[[151 124 126 128 147 125 111 123 156 108 134 144 137 142]
 [134 123 123 125 150 122 118 122 152 115 127 130 127 131]
 [126 120 122 120 126 123 147 122 126 148 121 125 123 123]
 [151 123 126 125 135 126 126 123 144 124 132 144 137 140]
 [109 121 120 121 149 118 130 120 143 129 118 111 114 114]] yields 151

[[113 111 123 146 125 124]
 [117 117 134 142 136 121]
 [114 114 136 143 139 120]
 [135 140 155 126 153 119]
 [125 128 148 133 148 120]
 [127 129 132 136 132 123]
 [124 126 144 136 145 120]
 [117 115 123 144 125 123]
 [113 112 130 144 132 122]
 [114 112 127 145 129 123]
 [122 123 134 138 135 122]] yields 114

[[136 139 143 128 125 126 132 133]
 [125 130 135 131 123 123 128 128]
 [123 139 150 134 129 133 121 125]
 [127 130 129 134 128 123 132 132]
 [128 128 130 131 126 130 128 129]
 [125 132 125 124 132 126 124 126]
 [126 126 128 136 131 122 120 134]
 [121 124 118 132 124 124 131 128]
 [129 131 133 122 136 144 119 120]] yields 121

[[141 120 116 140 107 133 143 118]
 [125 135 116 121 128 111 122 148]
 [114 127 132 133 132 119 143 123]
 [123 119 154 140 135 140 135 116]
 [127 152 155 109 135 125 109 127]
 [134 141 133 125 129 131 120 128]
 [147 111 121 141 119 123 129 127]
 [146 120 131 113 135 132 123 125]
 [136 133 123 142 130 128 129 119]] yields 146

[[137 118 137 133 130 124 131 124 129 127 127 132 113 120 128]
 [130 114 125 122 139 135 124 128 111 126 123 126 125 142 138]
 [122 133 115 123 136 131 135 116 135 130 128 117 137 138 136]
 [123 140 121 118 129 130 135 130 143 117 132 125 144 123 124]
 [130 138 126 124 145 125 146 119 156 129 128 115 135 128 130]
 [126 128 138 101 132 129 124 144 135 116 124 136 121 120 123]
 [157 129 128 146 139 127 134 146 119 136 121 132 110 119 146]] yields 126

[[118 117 138 108 134 139 152 111]
 [112 123 138 102 128 136 151 111]
 [119 117 138 108 135 135 156 118]
 [119 117 138 108 135 135 156 118]
 [114 120 138 103 128 137 151 112]
 [112 122 138 102 128 136 151 111]
 [107 122 138 104 127 135 153 107]
 [113 118 137 100 133 137 152 112]
 [113 118 137 101 134 138 152 111]
 [114 117 138 102 135 134 153 111]
 [115 120 140 105 134 134 153 118]] yields 114

[[113 117 139 106 139  99 140]
 [130 114 143 123 140 132 122]
 [120 131 139 154 136 158 138]
 [103 150 135 138 116 114 138]
 [143 139 146 115 128 128 126]
 [139 139 108 142 115 123 149]
 [116 140 117 128 129 125 123]
 [127 141 113 142 142 129 114]
 [145 128 123 127 114 139 143]
 [109 141 120 126 123 114 119]
 [143 111 115 119 116 141 115]] yields 109
---
Q: [106 138 145 126]
A: 145
Q: [141 109 105 137]
A: 105
Q: [104 129 128 123]
A: 128
Q: [127 157 141 122]
A: 141
Q: [136 145 153 155]
A: 153
Q: [105 120 111 147]
A: 111
Q: [122 157 122 118]
A: 122
Q: [155 118 130 109]
A: 130
Q: [146  99 138 130]
A: 138
---
[[137 129 135 125]
 [146 116 125 123]
 [100 124 124 106]] ==> 137

[110 138 118 106] ==> 110

[122 117 130 140 145 150 129] ==> 122

[[123 124 151 142 116 137 131]
 [151 128 140 142 142 112 124]
 [128 128 128 128 128 128 128]] ==> 123

[142 129 143  99 113] ==> 142

[[140 118 137 114 123]
 [121 122 150 124 131]] ==> 140

[105 154 131 133] ==> 105
---
array([[131, 128, 112, 146, 140],
       [135, 139, 100, 126, 118],
       [136, 126, 115, 157, 146]]) | 140

array([103, 147, 133, 117, 137]) | 137

array([156, 116, 113, 120, 117]) | 117

array([[127, 128, 126, 128, 125],
       [127, 130, 129, 128, 150],
       [127, 129, 117, 130, 129]]) | 125

array([[128, 130, 123, 100, 117],
       [150, 154, 100, 122, 150]]) | 117

array([154, 107, 101, 123, 131]) | 131

array([[129, 143, 139, 137, 125],
       [132, 137, 132, 129, 132],
       [153, 148, 133, 116, 115]]) | 125
---
[[152 119 111 129]
 [143 116 127 153]
 [133 133 145 134]] ⇒ 119

[[117 126 106 128 125 124 138]
 [127 127 142 127 125 123 115]
 [150 132 140 126 125 123 118]] ⇒ 125

[[105 150 105 140 129 140]
 [107 150 106 117 109 117]
 [113 143 114 147 139 149]] ⇒ 140

[[121 122 151 149 122]
 [125 132 129 115 114]
 [119 123 117 152 121]] ⇒ 151

[[135 123 127 125]
 [118 152 125 118]
 [146 144 138 144]] ⇒ 123

[[146 146 114 149 136 143]
 [131 126 125 132 116 133]
 [122 124 139 125 137 128]] ⇒ 149

[[132 109 148 144 125 136]
 [127 140 126 143 141 129]
 [151 122 122 155 138 133]] ⇒ 144

[[124 119 153 150 109]
 [135 136 135 105 124]
 [137 106 103 151 137]] ⇒ 153

[[147 135 120 122 130 145  99]
 [158 143 139 124 141 134 115]
 [113 128 144 133 136 118 123]] ⇒ 130
---
[[104 121 128 115 130 141]
 [135 114 133 121 138 115]
 [127 131 134 123 127 131]] Out: 123

[[155 124 139 108]
 [136 155 154 128]
 [121 107  99 130]] Out: 107

[[113 130 113 150 117 124]
 [138 111 107 111 113 150]
 [117 140 117 132 106 149]] Out: 132

[[130 140 138 126]
 [130 127 116 116]
 [144 123 120 155]] Out: 123

[[102 140  99 118 154 144 118]
 [108 107 124 124 109 133 121]
 [143 129 131 121 129 120 138]] Out: 129

[[137 126 107 121 123 132 141]
 [134 124 157 118 118 131 107]
 [130 120 103 110 132 133 139]] Out: 132

[[101 141 140 114 120]
 [137 119 104 130 111]
 [137 140 137 118 122]] Out: 137
---
[132 113 127 103 138 105] 138, 103

[ 98 134 141 122 104 114 136] 141, 98

[126 123 150 114 122 110 145] 150, 110

[148 121 137 123 151] 151, 121

[[120 104 108 153]
 [110 123 154 153]
 [155 151 113 153]] 155, 104

[[117 134 135 121 152 136 125]
 [138 139 138 121 139 133 106]] 152, 106

[143 131 107 109] 143, 107

[141 146 132 144 119 135 149] 149, 119
